[[106 150 153 151 111 107 113]
 [141 130 152 142 104  98 122]] 151

[[154 107 110 141]
 [133 118 115 106]] 141

[141 154 117 103 146 119] 103

[121 123 136 111 107 119 139] 111

[120 130 136 125 157 108] 125

[102 123 146 134 108] 134

[131 130 131 100 116 117] 100

[107 155 122 137] 137

[[105 102 129 129 134 105 105]
 [124 125 133 130 128 128 128]
 [134 121 128 133 127 133 130]] 129
---
[[151 106 107 124 136 121 125]
 [150 104 109 132 126 136 134]] → 151, 104

[[134 128 136 128 133 128 135]
 [132 134 104 119 109 130 115]
 [144 133 124 138 140 124 141]] → 144, 104

[111 103 127 123] → 127, 103

[123 144 129 140 103 148] → 148, 103

[155 142 144 137 138 132] → 155, 132

[[106 132 107 144 104 125 131]
 [107 129 112 131 108 105 150]
 [148 151 118 144 124 133 110]] → 151, 104

[[117 109 147 124 139 117 149]
 [124 106 115 134 119 147 146]
 [129 125 147 139 116 108 130]] → 149, 106
---
[[101 134 130 140]
 [110 137 143 123]] → 101, 123

[[115 134 122 137 105 108 110]
 [149 121 112 145 132 107 113]
 [124 125 138 119 149 124 128]] → 115, 128

[121 155 128 117 145] → 121, 145

[120 149 115 155 137] → 120, 137

[[158 131 126 124 117 112]
 [155 112 143 110 125 107]] → 158, 107

[136 151 123 132 106 138] → 136, 138

[[134 130 139 134 138]
 [131 132 129 131 157]] → 134, 157

[109 117 135 106 153 108 147] → 109, 147

[138 104 141 123 129] → 138, 129
---
[[116, 131, 146, 103], [128, 131, 128, 129], [128, 128, 128, 129]]	128
[[111, 130, 132, 110, 150], [101, 108, 117, 142, 123], [102, 110, 127, 113, 152]]	101
[[150, 128, 127, 113], [113, 128, 128, 108], [146, 129, 127, 125]]	113
[[104, 127, 129, 131, 108], [110, 127, 129, 113, 107], [142, 128, 127, 107, 111]]	110
[[144, 158, 140, 101], [109, 131, 151, 131], [142, 116, 129, 108]]	109
[[109, 141, 111, 136], [104, 142, 122, 131], [135, 116, 138, 109]]	104
[[140, 118, 119, 114, 126, 138, 115], [142, 120, 129, 120, 116, 129, 157], [98, 138, 144, 123, 139, 113, 104]]	142
---
148,141,138,102,150 Out: 138, 150

123,110,100,149,119 Out: 100, 149

146,128,104,123,110
147,137,127,137,106
112,141,154,126,147
Out: 127, 154

156,101,127,133,153,155,101 Out: 133, 156

124,147,104,149,99,113,120 Out: 149, 149

130,129,128,149,127 Out: 128, 149

115,127,129,121,102
106,128,128,133,141
137,129,127,134,152
Out: 128, 152

102,124,132,117,122,147,113 Out: 117, 147

127,116,141,149,99 Out: 141, 149

128,127,118,131,130,128,149 Out: 131, 149
---
[[126, 104, 135, 109, 119], [122, 106, 119, 105, 131], [118, 108, 140, 120, 127]] | 140
[[125, 150, 140, 136, 151, 116], [126, 110, 121, 109, 111, 148], [117, 146, 142, 148, 139, 124]] | 142
[[112, 129, 128, 142, 128, 126], [104, 129, 111, 132, 141, 113], [119, 137, 113, 135, 109, 145]] | 113
[[123, 126, 129, 122], [135, 107, 145, 102], [147, 144, 111, 130]] | 111
[[118, 153, 129, 134, 154, 141, 138], [119, 140, 133, 144, 147, 146, 147], [118, 154, 130, 134, 153, 140, 136]] | 130
[[119, 128, 114, 112, 121, 122, 121], [130, 118, 115, 113, 133, 134, 128], [148, 112, 147, 142, 145, 150, 122]] | 147
---
[[150, 138, 114, 150, 113, 153], [131, 141, 153, 119, 139, 149], [151, 104, 109, 104, 119, 143]] Out: 109
[[116, 145, 139, 115, 120, 133, 122], [121, 124, 125, 121, 106, 136, 110], [128, 118, 129, 132, 112, 151, 135]] Out: 129
[[124, 147, 150, 149, 125, 128], [148, 110, 108, 107, 149, 148], [149, 110, 115, 116, 149, 148]] Out: 115
[[139, 138, 118, 100, 130, 119, 129], [132, 140, 116, 122, 133, 139, 119], [134, 135, 119, 130, 138, 125, 118]] Out: 119
[[145, 137, 131, 111], [117, 121, 108, 116], [138, 106, 125, 119]] Out: 125
[[147, 145, 149, 149, 148, 147, 107], [144, 131, 135, 146, 144, 146, 134], [109, 121, 126, 115, 119, 123, 107]] Out: 126
[[144, 109, 146, 117, 110, 107, 112], [109, 143, 142, 118, 147, 129, 148], [110, 125, 139, 109, 143, 120, 144]] Out: 139
---
124  120  130  141  134  131
154  104  125  105  147  154
-> 134

107  143  136  113  136  132
119  121  132  120  129  122
124  135  153  136  152  112
-> 129

153  117  132  142  134  128  117
101  126  116  145  104  123  145
126  132  155  110  113  116  136
-> 123

125  137  118  115
125  133  146  156
143  122  113  122
-> 146

110  145  123  122  101  132
112  154  110  109  102  101
-> 101

114  126  111  109  111
150  113  147  143  130
153  122  148  149  115
-> 143

108  112  107  134
150  139  113  151
134  111  147  120
-> 113

124  125  105  121  138
115  113  147  129  135
-> 121

149  118  109  148  108  143
118  135  148  121  141  117
127  112  126  126  139  146
-> 141

151  135  117  129
117  138  141  137
-> 117
---
array([[127, 142, 127, 123],
       [124, 147, 131, 116],
       [128, 150, 126, 124]]): 123

array([[132, 140, 133, 119, 117, 129, 140],
       [104, 129, 153, 144, 115, 102, 123],
       [154, 104, 135, 143, 101, 149, 128]]): 140

array([[131, 128, 157,  99, 139],
       [150, 139, 143, 120, 142],
       [116, 121, 123, 140, 135]]): 139

array([[119, 133, 141, 111, 130, 143],
       [139, 144, 130, 135, 129, 115],
       [115, 128, 144, 100, 129, 137]]): 143

array([[114, 132, 139, 112, 143],
       [101, 104, 126, 119, 126],
       [124, 108, 113, 151, 139]]): 143

array([[138, 129, 125, 155, 121],
       [138, 118, 131, 142, 120],
       [143, 121, 124, 147, 131]]): 121

array([[122, 125, 130, 131],
       [150, 127, 108, 124],
       [144, 127, 150, 136]]): 131
---
Q: 127  122  124  106  150  128  120
A: 120, 127

Q: 119  143  107  101  125  137
A: 137, 119

Q: 123  137  145  106  115  138  122
A: 122, 123

Q: 155  137  148  137
A: 137, 155

Q: 125  110  136  151  115
A: 115, 125

Q:
105  100  108  105  117  155
117  116  119  120  132  152
A: 155, 117
---
[106 125 123 109 117] gives 117
[129 120 105 118 117 119  98] gives 118
[102 125 115 133 114 140 139] gives 125
[137 126 115 150 135] gives 135
[118 131 155 101 105 144 111] gives 118
[108 136 115 105 157] gives 115
[122 121 146 108 107 137 120] gives 121
